A small network was shown many inputs. Here are its activations along a few directions, one row for each input.
Each table varies a few parts of the input and shows all the possible inputs, shuffled.
A made-up example of a description, with smaller parts first: one of 4 places along a line, together with either a single point or one of 9 places around a ring or (one of 3 separate values, together with one of 5 places around a ring).
Shared parts are said once, and a part with two or three values counts as separate values.

Other details of the inputs vary at random and push rows far along two fixed directions, the same in every table; ignore that.

A family of inputs:
row 1: [  12  -24   10    6  -89  -22   66  -48    5 -103   41]
row 2: [-79  22  -1 -11 -34 -28   6  -2   5  -2 -60]
row 3: [-72   5 -16  32 -22  18  12  -4  34 -19 -47]
row 4: [ 16   4   3 -35  38  -8 -44  26 -14  69  -9]
row 5: [ 29  16   1 -19  52 -23 -52  31  -5  52 -12]
row 6: [116 -25   9 -18 -19  -8  47 -22 -22  -9  78]
row 7: [ 17  -2  -7 -19  52 -20 -60  35   9  47   5]
row 8: [ 15 -29  -1  16  59  15 -44   0  -8  52   8]
row 9: [ 22  21  -4  12  54  24 -37   1 -14  60   6]
row 10: [ 31 -14  13   0  57  19 -41 -16  -8  53 -14]
row 11: [-88   5  -7 -13 -28 -22  -4   9  19 -17 -46]
row 12: [ 24 -22 -15   0  50  34 -34   5  16  58  -1]
row 13: [  3  11  -6  19 -92 -17  70 -30  -1 -96  61]
row 14: [ 97 -14   8  -3 -36   8  26   1  -9  -8 112]
row 15: [-60  22  -8  32 -23  15  20  -8  20 -14 -64]
row 16: [-66  25  22  -3  16  31  24  25  -3 -61 -67]
row 17: [-68  25  -9  39 -10  -1   7 -23  -7 -25 -56]
row 18: [ 20  -3  13  23 -88 -33  79 -39 -23 -95  29]
row 19: [ 12 -12 -15  15  56  21 -50   2 -12  50  15]
row 20: [-69  35   6  36 -21  13  16 -10  16 -12 -50]
row 21: [-78   7  14  -4  16  34  15  29  11 -67 -51]
row 22: [ 18 -31  -7  -2  62  23 -27  -3  12  57   3]
row 23: [ 22  11   3 -30  47 -15 -46  30  -9  60 -10]
row 24: [122 -16   1 -16 -31   3  41 -13 -18  -8  74]
row 25: [-91   4  -9 -11 -33 -24  -2   2  19  -7 -43]
row 26: [ 95 -19   2 -46 -34 -38  13  20 -15 -16  99]
Each input here is: one of 2 separate values, together with either a single point or one of 4 places along a line or one of 8 places around a ring.
Changing only the choice among 2 separate values turns row 25 into row 2. The same change can be made to row 21. Which row results?
> row 16
Start at row 1 and move only the place on the ring of 8, one step at a time. The first step leads to row 8. Which rows follow, in order?
> row 19, row 13, row 14, row 3, row 12, row 22
Which other rows does row 20 become when the choice among 2 separate values takes its other values? List them by row number.
> row 14
Start at row 25 and move only the place on the line of 4, one step at a time. The first step leads to row 11. Which rows follow, in order?
> row 26, row 7

A family of inputs:
row 27: [-15  14   3   9  87   0 -68  12  -7  84 -37]
row 28: [  7  -5  18 -10 -42  -1  31  13 -18 -53  21]
row 29: [-14 -22   3  -7  99 -16 -68  11  -4  73 -48]
row 30: [ 82  -7  -9 -26  38 -14 -16  15 -29  68  41]
row 31: [-10  34   6  16  92  43 -59  14  -5  75 -34]
row 32: [ 10  -2  -4  40 -37  14  38 -21   3 -41  43]
row 33: [-21  -2  -4  -6  59  11 -85  21  10  93 -33]
row 34: [-79  23 -12  11   5 -21   5  -2  26  10 -83]
row 35: [  2  -8  10  -3 -52 -16  22  11  -4 -40  30]
row 36: [  6 -30  11 -18 -13 -19  30   0  -6 -74  24]
row 37: [-17   3  -3 -13  60  10 -83  15  24  94 -35]
row 38: [  6  21  -5  17 -52 -13  23 -22  -5 -31  45]
row 39: [ 21 -32 -13  38 -37  13  36 -20  20 -44  24]
row 40: [ 41 -12  -2  30 -27  19  41 -30   2 -55  -1]
row 41: [ 14   3   5  -5 -52 -32  36  -3 -24 -24   9]
row 42: [ 25  15  21 -16 -42 -11  30  -5   7 -45   5]
row 43: [-81  39   7  17  22   3 -16  -5   9 -24 -73]
row 44: [ 85  -4   8 -32  39  15 -30  25 -36  46  36]
row 45: [ 66 -24  -2 -24  29  11 -35  35 -18  56  61]
row 46: [ 26 -25 -20  32 -47   1  25 -38  11 -38  18]
row 47: [ 71  -5  -4 -18  35  -7 -52   4 -18  49  68]
row 48: [  0 -33   3 -10 -24 -35  21  -3   7 -61  33]
row 49: [ 18   3  17   0 -54 -35  33  -4 -11 -24  10]
row 50: [  9  -5  18  -9 -44   0  33  14  -4 -49  23]
row 51: [-93  16 -16   3  15  15   4  15  14 -13 -67]
row 52: [-89  16 -11   2  15  14   5  14  33 -14 -69]
row 53: [ 15  25   8  24 -41 -20  43 -18 -16 -25  28]
row 54: [ 15 -12  19 -11 -31  12  49 -45 -10 -38  10]
row 55: [-86  22 -17   7  -6 -15 -21  -6  38   5 -68]
row 56: [-90  19 -26   4  -5 -12 -15  -6  38   5 -66]
row 57: [ 11  -1  19 -15 -41   0  34   7  11 -47  20]
row 58: [ 73 -20  11 -26  29   8 -36  28  11  58  59]
row 59: [-79   2   7   1  34 -12 -15  -6  12 -35 -84]
row 60: [ 70 -19 -12 -27  39   6 -25  30  11  56  60]
row 61: [  1  -3 -16  -9 -44 -17  37   6   5 -36  35]
row 62: [  4   7  11  -2 -25  -3  29   0  -9 -62  35]
row 63: [ 78 -36  15 -20  40  11  -8 -27 -26  75  41]
row 64: [ 80 -13   5 -32  48  19 -21  31  -2  42  51]
row 65: [ 36 -20  -5  39 -37  -7  45 -34   0 -34   2]
row 66: [ 63 -47   8 -21  40  31 -18 -13  -6  64  63]
row 67: [  3  -9  10  -1 -55 -16  25  11  10 -36  33]
row 68: [ 87  -1  -5 -33  42  14 -25  25 -37  45  38]
row 69: [-79  32 -13   2  14   4   0   2   9 -11 -83]
row 70: [  6 -25  -4 -16 -34 -47  10 -20  -2 -55  28]
row 71: [-94  10  -1   6   5  19  -5  19   5 -14 -70]
row 72: [-12   3  11   0  71   2 -66  24 -17  94 -52]
row 73: [  7  -1   4  -9 -63 -28  11  -7 -13 -34  24]
row 74: [-74  32  -9   2  14   3   2   2  28 -12 -85]
row 75: [ 71 -17  -9 -30  19  -1 -46  17 -26  63  55]
row 76: [ 25  10   2  41 -36  -4  47 -34 -16 -29  20]
row 77: [-84  18  -4  52  22  47   5 -13  13 -17 -61]
row 78: [ 68 -21 -15 -25  32   9 -30  35 -19  55  64]
row 79: [  6   5 -23 -15 -54 -29  25 -12  -4 -30  29]
row 80: [ 29  18   6  31 -27  20  42 -30 -15 -50  17]
row 81: [  1 -24   1 -10 -50  -4  32 -53  -1 -22  29]
row 82: [ 23  11  21  -9 -45 -11  30   1  -9 -47   7]
row 83: [  7  -1  -3  -7 -45 -20  32   5  25 -38  31]
row 84: [-24  17   3  17  93  53 -56  25  -1  74 -19]
row 85: [ -1  18   0 -14  88  23 -60  24  15  74 -52]
row 86: [-84  22 -15  14   0 -17  -2   3  -3  11 -82]
row 87: [ 22  10   4  -6 -43 -40  41  -9   5 -25   8]
row 88: [ 21   7  18  -7 -51 -35  34  -9   5 -22   6]
row 89: [ 94 -44  -5  13  53  52 -16   5  -7  34  43]
row 90: [ 65 -12   3 -12  46   4 -41  21  -9  44  73]
row 91: [-77  27  14   8   5   5 -14   7  -1 -15 -87]
row 92: [  7  -2  -7 -14 -38   1  40  15 -19 -50  25]
row 93: [ 15   5 -12  34 -47   3  27 -38  -5 -35  37]
row 94: [-97 -13   9   9  18  40  11 -28  16  -5 -67]
row 95: [-99  30  -5  43   7  16  -8   1  26   0 -43]
row 96: [-94  18 -29   7 -11  -9 -22   0   9   5 -66]
Changing only one part turns row 59 into row 29. The same change can be made to row 82. Which row results?
> row 49
Changing only one part turns row 89 into row 40. The same change can be made to row 94. Which row results?
> row 54
What is each input in this table made of?
> one of 5 places around a ring, together with either a single point or one of 5 places along a line or one of 8 places around a ring
Which other rows does row 52 become when the place on the ring of 5 takes its other values? List them by row number.
> row 34, row 56, row 60, row 74
Start at row 48 and move only the place on the line of 5, one step at a time. The first step leads to row 90. Which rows follow, in order?
> row 95, row 32, row 39

A family of inputs:
row 97: [ 50 -29  -3 -26  22  36 -20  21   3  58  47]
row 98: [-109   -9  -10    9  -32    7   25  -16   38  -43  -52]
row 99: [  2  18 -15 -12 -51 -32  44  15  10 -62   3]
row 100: [ -9  15  13   7  80  51 -29  -3 -23  44 -51]
row 101: [ 62  16  34  -9 -37  -5  41  -8  -7 -50  54]
row 102: [  8  12  14  15  44  18 -14  23  12  21 -11]
row 103: [ 13   2   1  20  54  40   3   6 -22  17 -25]
row 104: [ -3  27 -22  24  30  -2 -32  26  -9  30   4]
row 105: [-93  17  -4  -7  45 -23 -44  32   7  53 -96]
row 106: [  1  29  -2 -27 -54 -30  35   0   3 -62   2]
row 107: [-99  32  13 -18 -43 -47  13  -3   0 -34 -76]
row 108: [-10 -25   5 -28  28 -33 -40  12  -6  31 -13]
row 109: [-76  16 -22  60 -57 -19  27 -67  31  -3 -79]
row 110: [ -3 -12  18  15 -34  -9  36 -19  19 -78  17]
row 111: [ 68 -37   4   2  67  39 -16  -9 -28  20  28]
row 112: [-17  -1 -16 -14  54  14 -60  33  20  50 -41]
row 113: [ 56 -21 -10 -29 -38 -33  24   0   4 -59  55]
row 114: [ 48  -8  -4 -20 -52   0  59  10  -2 -27  65]
row 115: [ 50  -2   7 -39  28  27 -15  15  -8  60  42]
row 116: [ 71 -26   6   4  51  51 -14   3 -31  30  24]
row 117: [ 48  22   9 -16  28 -14 -46  10 -42  55  46]
row 118: [-123   -4  -20   44  -19  -10    9  -40   26  -48  -24]
row 119: [-11   1 -17  46 -46 -24  22 -65  20  14 -21]
row 120: [ 43  -7  -6  18 -69   6  18  -5 -17 -34  84]
row 121: [-29 -12   4 -23  43 -12 -61  29  -3  68 -42]
row 122: [ 61 -12  24   4 -43   4  36  -1   3 -52  59]
What is each input in this table made of?
> either one of 2 separate values or (one of 4 places along a line, together with either a single point or one of 5 places along a line)
Which other rows does row 115 become when the place on the line of 4 takes its other values? List them by row number.
> row 97, row 98, row 114
Start at row 107 and move only the place on the line of 5, one step at a time. The first step leads to row 106. Which rows follow, in order?
> row 115, row 101, row 100

A family of inputs:
row 123: [-39  16 -16   1 -83 -56  37  -7  17 -65   4]
row 124: [ -61   -5    3    6   91   32  -44   -2   11   57 -115]
row 125: [ -54   28    9   13   87   33  -41    6    7   61 -111]
row 126: [ -8  16   5  27 -68  14  69 -21   6 -99  27]
row 127: [116  -4  22 -26  25   8   5   9 -39  15  62]
row 128: [ 17  14  17  -9   2  -3  11  10 -23 -34  22]
row 129: [-97  -4   2   4  98  26 -67  18   7  42 -96]
row 130: [ 90 -16  -9 -50  -6 -18 -18  27 -12  53  92]
row 131: [-59 -10   4   4 -32 -33   9 -21   7 -41 -23]
row 132: [-47  39   8  23 -91 -32  66 -24 -10 -84 -36]
row 133: [-66  30  -7 -13  71  26 -76  53  13  95 -64]
row 134: [-68  -2  -1  -3 -49 -22  42   5  21 -98 -35]
row 135: [ 92 -44  -5  -2  12  16 -15 -15  -1  33  89]
row 136: [-57  34   1  14  47   4 -51  20 -11  45 -53]
row 137: [ 13   4  -6  -6 -18 -34  -5  -8 -17   3  32]
row 138: [-64 -23 -14  32  85  42 -70  -5  33  91 -60]
row 139: [108 -14  -1 -22   5 -23 -12 -10 -32  51  69]
row 140: [-53  11 -21  38 -49  -3  21 -32  21 -30  -7]
row 141: [  2 -23  -6 -18  18 -23 -34  14  18  23   5]
row 142: [106 -11   8   3  26  40   8  10 -19  17  86]
row 143: [-38  41   7  24 -91 -30  75 -33  -4 -78 -47]
row 144: [ 17  22  -5  -8  14 -11 -29  36  -4  26  10]
row 145: [ 96  -5  14 -54  14  13  -1  46 -19  17  83]
row 146: [ -75   19  -14   19   72    5  -62  -13   17   99 -115]
row 147: [-59 -19  -9  28 102  66 -57  10  21  66 -65]
row 148: [107   0  -3   7   7  26 -10   7 -23  35  94]
row 149: [108  -3  -1  10   9  26  -3   9 -24  42  91]
row 150: [103 -40  10 -27  12 -17 -12 -14 -22  38  61]
row 151: [ -49   -4   12    6  -67  -19   71  -30   -1 -107  -42]
row 152: [-64  12 -19  46 -96 -18  67 -42  21 -75  -4]
row 153: [-20 -10   7   6 -67 -36  55 -48  11 -55 -30]
row 154: [-49 -13   0 -23 -81 -34  42  -4  26 -62   2]
row 155: [  3 -21   4 -41  -7   6  12  27   5 -23  17]
row 156: [-47  27   4  -1 -20 -12  20  22  14 -60 -28]
row 157: [ 96 -41   0  -7  28  40  -1   0 -13   5  83]
What is each input in this table made of?
> one of 5 places around a ring, together with either one of 2 separate values or one of 5 places along a line
Changing only the place on the ring of 5 turns row 156 into row 144. The same change can be made to row 127. Which row results?
> row 132
Which other rows does row 126 become when the choice among 2 separate values takes its other values? List them by row number.
> row 142
Which other rows does row 147 become when the choice among 2 separate values takes its other values? List them by row number.
> row 157
